These are the activations of a small neural network, seen along a few directions. Each row is one input.
In each table, some parts of the input vary, and every possible input appears once, in random order.
Descriptions start from the smaller parts, as in this example, which fits no table here: ring(5) and (point or line(9) or (values(3) and line(6))).
Shared parts are said once, and a part with two or three values counts as separate values.

Other details of the inputs vary at random and push rows far along three fixed directions, the same in every table; ignore that.

Rows:
R1: -384	348	366	164	-224	443	319	117	754	-1	-146
R2: 249	122	-177	91	175	109	-195	-128	168	-310	-52
R3: -25	240	-318	182	262	243	16	-49	45	-251	196
R4: 342	0	-170	14	-121	63	-167	205	-238	-29	274
R5: -373	-271	28	63	337	1	133	-380	-61	-23	-403
R6: -3	268	-196	14	132	-65	-46	-70	46	-368	143
R7: 125	309	-273	72	159	128	94	38	-21	-238	89
R8: -149	214	338	200	-445	34	352	390	415	226	28
R9: 200	225	-210	29	140	42	-257	-184	158	-231	6
R10: 452	-76	153	-201	-32	-172	-495	226	-238	164	196
R11: -256	163	419	214	-492	-37	210	416	389	23	-33
R12: 15	14	461	172	-639	-32	232	371	204	401	84
R13: 146	247	-209	-52	216	6	-222	-39	194	-243	-23
R14: 487	-68	135	-90	-69	-129	-168	276	-378	189	368
R15: 80	301	-205	163	231	178	59	-72	-49	-201	164
R16: 226	140	19	-99	12	-146	-356	76	-131	-27	282
R17: 142	86	-345	127	123	135	-14	-124	41	-236	240
R18: 158	173	-310	13	198	34	90	21	96	-216	169
R19: 401	-142	-43	-189	-157	-77	-226	470	-412	152	276
R20: 132	170	-261	94	281	88	54	-87	74	-195	259
R21: 468	68	69	-215	-115	203	-207	153	-29	-89	138
R22: -187	239	431	-5	-440	303	245	407	618	111	-139
R23: 26	-605	247	-173	-116	-231	-86	-69	-446	307	-315
R24: -243	-384	203	-96	50	-221	32	-143	-369	187	-159
R25: 473	-171	132	-135	-72	-165	-313	384	-298	-50	84
R26: -450	-262	-236	-47	228	12	286	-278	-6	113	-228
R27: -376	-201	-23	16	372	47	80	-410	128	27	-443
R28: -215	-252	56	-197	-104	-246	-91	-263	-221	287	-196
R29: 1	-571	222	-335	-26	-259	-145	87	-305	407	-371
R30: 211	140	-318	88	133	75	62	-127	74	-221	197
R31: -397	-53	-199	93	154	107	363	-456	-65	63	-341
R32: -406	-209	-65	52	124	-75	211	-456	-103	-78	-333
R33: -152	-395	171	-387	-139	-384	-150	3	-371	442	-185
R34: 58	237	-203	96	63	-29	-85	-215	0	-359	171
R35: -517	-121	-22	-13	226	-121	162	-457	-99	15	-188
R36: -261	79	334	278	-422	138	223	369	437	251	192
Description of these inputs: values(3) and (point or ring(5) or ring(6)).
The inputs of R15 and R7 match in every part but the values(3) part. If R5 is changed in the same way as R15 into R7, which row does it become?
Answer: R25
Which other rows does R18 become when the values(3) part takes its other values? List them by row number.
Answer: R20, R30
List by row number the other rows that have the values(3) part in common with R4.
Answer: R2, R9, R12, R17, R21, R23, R28, R30, R31, R32, R34

Rows:
R37: 190	282	-309	-7	-108	24	-19	-81	-116	-100	275
R38: -90	306	-350	120	223	-206	-67	-167	80	-464	-41
R39: -100	85	195	49	-615	110	128	263	497	390	-25
R40: 145	304	-100	-99	410	174	-238	-264	276	-274	-26
R41: 58	-88	483	359	-631	-75	221	413	69	190	235
R42: -735	169	129	111	-166	63	223	-196	671	-123	-527
R43: -140	-343	-92	-462	201	-160	-39	-465	-174	204	-544
R44: 422	107	-174	-87	144	148	-342	4	3	45	354
R45: -117	193	-213	397	325	40	96	-213	121	-544	-119
R46: 653	-33	-134	84	-16	228	-220	140	-81	-87	243
R47: -445	-315	21	-101	369	-362	-88	-360	-359	153	-265
R48: 660	6	-29	-34	13	180	-35	643	-264	-115	363
R49: -53	-502	18	-51	-27	-19	163	-293	-560	332	-176
R50: -98	156	429	127	-551	40	56	325	117	448	323
R51: -66	-487	268	-425	149	-292	-413	-84	-434	261	-205
R52: -8	-490	-155	-551	108	-182	129	245	-587	393	-126
R53: -375	52	337	236	-337	-150	212	101	169	278	241
R54: -252	1	321	173	-112	229	293	-102	493	29	-500
R55: 649	11	188	1	-113	18	-454	400	-132	-360	197
R56: -38	254	-344	-62	546	251	138	112	53	-247	203
R57: -259	328	-488	221	190	-56	254	-422	158	-410	121
The inputs of R53 and R41 match in every part but one. If R47 is changed in the same way as R53 into R41, which row does it become?
Answer: R45
What is each input in this table made of?
Answer: values(3) and (point or ring(6))
Which other rows does R37 become when the values(3) part takes its other values? List them by row number.
Answer: R49, R50

Rows:
R58: 400	-633	-229	-382	164	-243	-282	-172	-855	221	16
R59: -412	-137	-192	97	411	180	378	-549	49	-27	-394
R60: -228	165	-613	-1	511	202	236	-587	-9	-151	21
R61: 499	513	173	172	-342	234	-293	496	411	-227	396
R62: 312	-94	161	-21	-248	20	-24	319	-173	189	110
R63: 231	-546	-199	-491	337	-202	-323	-406	-760	132	-141
R64: 361	136	162	36	-244	-70	-330	259	65	-15	225
R65: -17	-118	-204	-223	386	48	-114	-210	-187	-92	-148
R66: -505	2	331	123	-270	-39	147	-76	318	225	-302
R67: 31	74	323	196	-483	-87	25	477	95	103	211
R68: 182	-416	-270	-467	264	-358	-166	-89	-890	328	222
R69: 543	24	-345	-51	362	-115	-350	-23	-525	-414	390
R70: -438	-238	348	98	-188	5	351	116	132	299	-232
R71: 188	272	253	167	-401	119	-124	347	504	-14	187
R72: -528	-218	-276	-103	229	-96	287	-604	-212	275	-165
R73: -260	-276	380	101	-302	42	277	45	95	399	-207
R74: -667	-214	235	-36	-94	-147	284	-210	201	238	-451
R75: -174	386	-697	90	570	89	110	-475	5	-440	258
R76: 145	-380	191	-82	-209	-84	-60	84	-336	290	35
R77: 480	94	320	-125	-388	21	-236	497	-18	128	217
R78: 194	638	-478	405	314	213	-15	-198	278	-743	298
R79: 623	210	-295	-140	248	79	-358	-13	-95	-377	263
R80: 319	-506	-114	-555	296	-231	-274	-63	-670	161	-92
R81: 399	-316	397	-320	-356	-139	-329	420	-357	461	51
R82: 668	148	249	-88	-319	-4	-418	742	7	33	416
R83: -24	-331	150	-215	-58	-203	-212	-144	-316	259	-151
R84: -516	-241	240	-28	-81	46	256	-174	218	417	-523
R85: 132	-84	224	-201	-170	-15	-92	298	-71	136	5
R86: -436	-225	-244	-26	297	82	369	-328	-36	13	-385
R87: 466	61	-284	-213	389	-160	-407	12	-303	-298	206
R88: -589	-62	157	258	-116	209	495	-230	358	175	-375
R89: 256	257	-445	-8	187	120	-90	-139	-91	-178	450
R90: 176	275	302	63	-389	138	11	388	439	37	73
R91: 502	37	-358	-94	348	-115	-269	47	-505	-349	304
R92: 534	419	-463	141	260	239	-110	41	44	-520	306
R93: 46	246	-123	72	175	118	-87	79	246	-252	41
R94: 89	0	346	-34	-402	-100	-121	214	42	161	53
R95: 65	517	209	283	-586	42	89	491	414	118	526
R96: 126	-373	-143	-104	241	-42	-66	-309	-420	44	-34
R97: -16	-12	-105	-78	258	-109	-143	-79	-104	-89	-86
R98: -26	-291	-27	-64	-50	-229	5	-102	-357	179	-92
R99: -612	-193	172	77	-93	72	250	-307	336	292	-475
R100: -411	15	308	314	-353	52	326	-31	333	150	-157
R101: -297	554	-53	294	93	210	113	-13	603	-410	-35
R102: 179	-461	-229	-439	382	-302	-287	-477	-652	55	-160
R103: 176	458	-436	129	448	70	-213	-195	239	-639	195
R104: -599	-150	271	1	-158	-100	243	-254	147	259	-430
R105: 198	144	388	179	-471	127	80	661	236	89	259
R106: 8	56	303	46	-337	77	8	226	372	209	-58
R107: -452	-24	-308	198	287	200	328	-564	147	-170	-289
R108: -402	-327	-176	-229	438	-15	155	-436	-60	109	-470
R109: -24	515	-623	133	459	323	200	-357	229	-379	217
R110: 71	-602	141	-307	-58	-250	-32	161	-640	406	-97
R111: 55	-78	-143	-165	282	-41	-123	-57	-57	-80	-69
R112: -396	-273	194	-168	-261	-62	330	156	-79	620	-51
R113: 131	-24	60	99	-267	-84	-18	115	-43	44	105
R114: -14	28	317	22	-403	35	11	189	320	154	-24
R115: 292	476	52	228	-198	88	-203	223	479	-286	291
R116: 370	357	103	323	-231	85	-112	251	236	-270	404
R117: -11	-242	-127	-188	286	-223	-238	-215	-338	9	-116
R118: -507	-291	143	71	-209	47	419	-163	124	373	-428
R119: -707	124	138	128	-17	177	413	-155	521	-13	-412
R120: -80	-220	123	-40	-199	-65	146	258	-98	209	-74
R121: -155	217	247	110	-218	129	36	303	406	-11	-17
R122: 197	459	-451	239	476	155	-25	-130	54	-691	258
R123: -49	-340	-166	-337	353	-251	-185	-350	-545	-16	-175
R124: -20	321	-230	162	239	258	-18	-219	388	-299	-79
R125: -545	141	303	195	-260	23	171	49	472	72	-218
R126: -96	257	-177	241	301	94	144	-125	155	-387	64
R127: 523	276	69	164	-180	183	-100	409	65	-165	358
R128: 89	101	352	8	-421	90	-30	307	233	160	25
R129: 112	-245	158	-184	-152	-63	-241	25	-181	227	-32
R130: 98	-104	-88	-24	164	13	17	66	-221	-98	59
R131: 374	-403	424	-353	-417	-417	-352	352	-482	456	87
R132: -556	-79	-301	86	361	-17	378	-434	10	-121	-381
R133: -307	326	259	168	-233	71	173	194	461	-88	-84
R134: -36	-3	-301	-163	206	-17	80	-42	-238	78	212
R135: -196	484	-75	308	48	127	69	-138	618	-336	-23
R136: 165	-55	166	48	-91	66	49	301	-18	38	133
R137: 92	-347	220	-109	-349	-306	-75	323	-376	311	69
R138: -531	-370	269	69	-93	-166	287	-142	-69	310	-292
R139: -44	284	-216	294	202	97	92	-240	134	-382	70
R140: 256	-28	352	100	-549	44	4	479	37	265	183
R141: 333	287	-261	52	265	-20	-340	-110	-11	-382	190
R142: 301	-360	384	-83	-343	-302	-192	294	-455	368	173
R143: -193	311	215	134	-210	16	131	231	474	-105	-34
R144: -529	-114	-202	-113	418	37	271	-467	121	-94	-456
R145: 57	64	-135	149	32	6	9	-154	-43	-160	73
R146: -37	128	-222	116	211	191	174	-30	90	-248	-6
R147: 599	185	-259	-134	274	81	-347	37	-64	-274	215
What is each input in this table made of?
Answer: ring(9) and (point or line(4) or ring(5))
The inputs of R84 and R64 match in every part but the ring(9) part. If R127 is changed in the same way as R84 into R64, which row does it become?
Answer: R100
The inputs of R86 and R120 match in every part but the ring(9) part. If R65 is changed in the same way as R86 into R120, which row does it become?
Answer: R121
List by row number the other rows that have the ring(9) part in common with R63.
Answer: R58, R71, R76, R89, R96, R99, R107, R114, R129
A walk changes only the ring(9) part. It starts at R116 and steps to R96. List the rest of the walk in order.
Answer: R73, R59, R136, R70, R126, R138, R142
Which other rows does R126 become when the line(4) part takes its other values? List them by row number.
Answer: R91, R122, R132
A walk changes only the ring(5) part. It starts at R143 and steps to R87. List the rest of the walk in order.
Answer: R97, R101, R133
Which other rows does R68 become when the ring(9) part takes its other values? List them by row number.
Answer: R60, R72, R75, R89, R95, R109, R112, R134
